These are the activations of a small neural network, seen along a few directions. Each row is one input.
Each table varies a few parts of the input and shows all the possible inputs, shuffled.
A made-up example of a description, with smaller parts first: one of 5 places around a ring, together with either a single point or one of 11 places around a ring or (one of 2 separate values, together with one of 6 places along a line).
Shared parts are said once, and a part with two or three values counts as separate values.

Other details of the inputs shift rows strongly along two fixed directions, in all tables alike. That doesn't count.

Table:
r1: [-13  20 -59  40  -9 -43 -38  11 -43  -2  14 -27 -10  -2 -17]
r2: [ 10   4 -11  12 -11  -5 -51  15 -41 -14  -5 -17  12  46 -27]
r3: [ 13   1  -6   6  16   7 -37   3 -47  -2  -6 -29  24  43 -25]
r4: [  4 -15  42 -15 -16  18  19  -6  37  -3  -4  39 -15 -14  20]
r5: [ 19   1   1 -26  19  24  22  16  19  -8 -16 -24  22  24  -8]
r6: [  0  18 -43   7  -6 -22 -32  25 -20 -11  -4 -33  14  39 -32]
r7: [-11  -2  10 -27 -12   0  37  -2  67  -2  -8  20  -7 -20  12]
r8: [ 11 -20  46 -16   6  35  34 -12  26   4  -2  26  -5 -22  25]
r9: [ -2 -12  41 -19 -15  12  17 -15  43  -1  -7  42 -10  -7  15]
r10: [ 13  11 -34  13  -9  -9 -32  36 -30 -16  -5 -35   5  29 -22]
r11: [  9 -20  47 -17   8  33  33 -15  26   6  -2  28  -6 -20  24]
r12: [-29   0 -13  29   4 -28  20 -34 -14  26  28  17 -29 -69  29]
r13: [ 17   5   4 -23  -6  15   8  32  29 -17 -17  -8  10  27 -11]
r14: [ 14  -3  20 -24  -9  16  -9  10  20 -13 -19   6  14  36 -12]
r15: [ 26  -3  13 -25  16  36  22  25  14 -13 -15 -19  16  18   1]
r16: [-58   8 -37  70 -26 -77 -46 -48 -65  33  49  34 -41 -64  14]
r17: [-28   4 -21  30   8 -29  25 -34  -5  23  26  14 -29 -67  27]
r18: [ 19  -9  26 -25  16  31   4   2   9  -4 -18  -7  23  33  -7]
r19: [ 10  14 -31   9  -8 -11 -34  35 -28 -15  -4 -31   9  33 -23]
r20: [-42   4 -21  17   6 -39  22 -42   6  30  23  14 -15 -59  21]
r21: [ 17  -2  -2   7  15  13 -35   6 -49  -4  -5 -28  20  39 -22]
r22: [  3  -6  28 -24  12  23  52  -5  44   4  -4  17  -1 -23  21]
Each input here is: one of 2 separate values, together with either one of 5 places along a line or one of 6 places along a line.
The inputs of r12 and r10 match in every part but the choice among 2 separate values. If r11 is changed in the same way as r12 into r10, which row does it become? -> r4
Change only the place on the line of 5 in r4. List by row number the other rows that result. -> r2, r9, r14, r16
Change only the choice among 2 separate values in r16. List by row number the other rows that result. -> r8

Table:
r23: [ -9  -1  12  -3   2  -2  11 -16   7   8   4  19  -5 -11  11]
r24: [  7   2 -11  -4  -1   3  -4  13   1 -10  -5 -14   4  10  -8]
r25: [ 8  3 -8 -3 -5  2 -3 19 -1 -8 -5 -9  3 10 -4]
r26: [ -3 -10  16   0  -3   6   5 -16   5   7   3  15  -6 -20  12]
r27: [ 11   2   2  -1   4   9  -4  10 -13  -6  -2  -8   4  14  -3]
r28: [ -5  -5  15   2  -9   0   5  -4   7   4   7  20 -13 -15  11]
r29: [ -6  -8  15  -1  -8  -1   5 -13  14   5   2  21 -12 -11   8]
r30: [  6   2  -9  -3   1   4   1  17  -4  -7  -2 -14   6   8  -4]
r31: [ -5  -4  12   0   1   1  12 -17   9   6   2  16  -9 -13  12]
r32: [ -6   0   3   3  -7  -4   8  -5  18   2   1  14 -13 -18  10]
r33: [  4  -1   5  -6  -3   3 -15   7  -4  -3  -4   0   8  22 -10]
r34: [ 11  -2   2   0   8  10  -9   3 -12  -4  -5 -11   6  11  -4]
r35: [-51  24 -71  67   0 -83 -56 -33 -88  31  42 -16 -10 -28 -13]
r36: [  7   2 -11  -2   2   5  -2  11   0  -8  -4 -16   5   9  -6]
r37: [  5   2 -10  -4   2   3  -1   8   2  -6  -5 -16   7  13  -8]
r38: [ -7   1   5   3  -7  -5  10   1  13   2   3  14 -12 -18  11]
r39: [ 10   1   3   2  -1   8  -6  12 -10  -8  -1  -4   4  14  -6]
r40: [ -9  -3  14  -2  -2  -2  10 -14  12   6   5  24  -4 -10   8]
r41: [ 11   1   0   0   5   9  -7   4 -10  -7  -4  -8   3  14  -4]
r42: [ -6   0   1   3   5   0  16 -11  10   8   4   8  -9 -22  10]
r43: [ -6   0   2   3   4  -1  18  -5   6   9   6   8  -9 -22  11]
r44: [ -4  -5  16   1   4   3  11  -9   2   7   6  14  -8 -21  14]
r45: [ -6 -12  18  -2  -3   5   7 -19   7   8   1  16  -5 -16  11]
r46: [-14   1   1  -4  -1  -8  15 -10  16   7   6  10  -3 -17   8]
r47: [ 10  -4   8  -2   0  12 -10   8 -16  -3  -2  -9   9  10  -3]
r48: [  7   2  -9  -4  -2   3  -1  19  -2  -9  -3 -13   5   9  -6]
r49: [11  0  2  2  0  9 -8  6 -6 -9 -4 -4  4 15 -8]
r50: [  7   1  -9  -2   6   3   0   6  -2  -4  -4 -16   8  13  -8]
r51: [ 10  -2   3   0  -5   7 -14   8  -5  -7  -4  -4   1  17  -8]
r52: [  4  -5   7  -5   2   7 -13   0 -12   1  -4  -5  14  16  -7]
r53: [  8   3 -10  -3  -4   2  -6  13   2  -8  -7 -10   2  10  -6]
r54: [  9   2  -7  -1   6   5   3  15  -6  -5  -2 -15   7   9  -4]
r55: [ -9  -5  15  -3   6   0   9 -16   7  10   3  17  -2 -14  12]
r56: [  9  -3   4  -2   8   9  -8   1  -9  -3  -7 -10   8  15  -6]
r57: [ -5  -2  -1   3   3  -2  16 -10  12   6   5   7  -8 -22  11]
r58: [-12   3   7  -3  -6  -9   8  -8  19   6   2  17  -6 -14   8]
r59: [  1   5  -8  -9   0  -3  -4  10   2  -5  -4 -12  10  14 -10]
r60: [  5   2 -10  -5  -1   0  -3  10   2  -8  -6 -14   6  13 -10]
r61: [ 5  4 -6 -1 -3  0 -8 10  3 -8 -9 -9  3 16 -9]
r62: [  8  -1   2   0   0   6  -8   3  -6  -7  -5  -3   6  18 -10]
r63: [ 3  6 -6 -8 -3 -3 -6 11  3 -5 -6 -8  9 15 -9]
r64: [  6   3  -9  -4  -4  -1  -6  10   3  -7  -8 -11   5  14  -8]
r65: [-12   2   4  -2   6  -5  16 -13  11  12   5  10  -4 -17   8]
r66: [ -8  -1   2   1   4  -2  18 -14  13  10   3   8  -8 -19   9]
The inputs of r53 and r64 match in every part but one. If r49 is changed in the same way as r53 into r64, which row does it become? -> r62
The inputs of r41 and r23 match in every part but one. If r51 is changed in the same way as r41 into r23, which row does it become? -> r33
What is each input in this table made of? -> one of 4 places along a line, together with either one of 5 places along a line or one of 6 places along a line
Start at r45 and move only the place on the line of 5, one step at a time. The first step leads to r56. Which rows follow, in order? -> r31, r62, r29
Change only the place on the line of 6 in r63. List by row number the other rows that result. -> r35, r46, r58, r59, r65
Start at r61 and move only the place on the line of 6, one step at a time. The first step leads to r64. Which rows follow, in order? -> r60, r37, r50, r66

Table:
r67: [-48  14  13  14  -3 -45   9 -37   2  32  23  54 -22 -48  29]
r68: [ -3 -15  34 -29 -33  12  18  -4  52  -2  -5  38  -9   1  10]
r69: [ 23  -1  -4 -11  34  23 -13  -5 -25  -5 -17 -47  30  56 -30]
r70: [-19  10 -38  28 -35 -37 -62   3 -24  -2   6  -9 -13   7 -18]
r71: [-39 -22  25  24  -3 -24 -16 -78  -8  35  21  47 -15 -57  16]
r72: [ 18   0   1 -10  10  27  24  29   0   0  -4 -24  20  -1   1]
r73: [-14   4  26 -30  14   5  43  -2  41  18  -3  33  -5 -16  16]
r74: [-23  11  -7  15 -13 -39 -59   4 -51   7  18   0  13  13 -15]
r75: [  2  -8  13  26  -1   8   7  -9  -9   7   5  24 -30 -21  26]
r76: [ 11  -7  39 -41 -13  28  50   1  74 -22 -21  35   0  12  11]
r77: [ 21  -2   2 -38   5  24  31  45  42 -21 -28 -39  26  34 -13]
r78: [  4 -20  24  15 -21   5 -12  -8 -13   0  15  27 -29 -31  24]
r79: [  3   8  -1 -35  15  12  18  33  12   3  -8 -26  28  17   1]
r80: [ -8   6 -24   7   4 -24   3   4   7  -6   4  -6   1  11 -14]
r81: [-15  14 -62  18 -16 -37  -6   0 -10   1   9 -24  -8 -28  -7]
r82: [ -6 -10 -19   2  31   1  -2 -26 -20  18   0 -32  24  -4  -2]
r83: [ 65   2   5 -16  19  54   2  50 -13 -37 -24 -43  13  50 -18]
r84: [ 12  -9  41 -13   1  30  34  -2  27  -8   0  36  -6  -7  18]
r85: [-23 -14   9  30 -20 -27 -21 -20 -34  18  29  34 -19 -34  13]
r86: [  2  10 -42  31  20 -20 -69 -30 -85   6   3 -40  25  50 -36]
r87: [ 41  13 -15 -28  -2  26   2  44  37 -34 -32 -39   9  53 -32]
r88: [ -5   0  23  -9 -21   4  35 -15  82  -4 -17  47 -26 -35  22]
r89: [ -2   5 -41  33   8  -7 -14  11 -58   3  17 -32 -10 -31   6]
r90: [  3  10  -5  15  18   1  -2  13 -26  -7  11 -15   2  11  -9]
What is each input in this table made of? -> one of 4 places along a line, together with either a single point or one of 5 places along a line
The inputs of r80 and r68 match in every part but the place on the line of 4. If r90 is changed in the same way as r80 into r68, which row does it become? -> r85
Change only the place on the line of 5 in r89. List by row number the other rows that result. -> r72, r77, r79, r81
Change only the place on the line of 5 in r67. List by row number the other rows that result. -> r75, r76, r84, r88
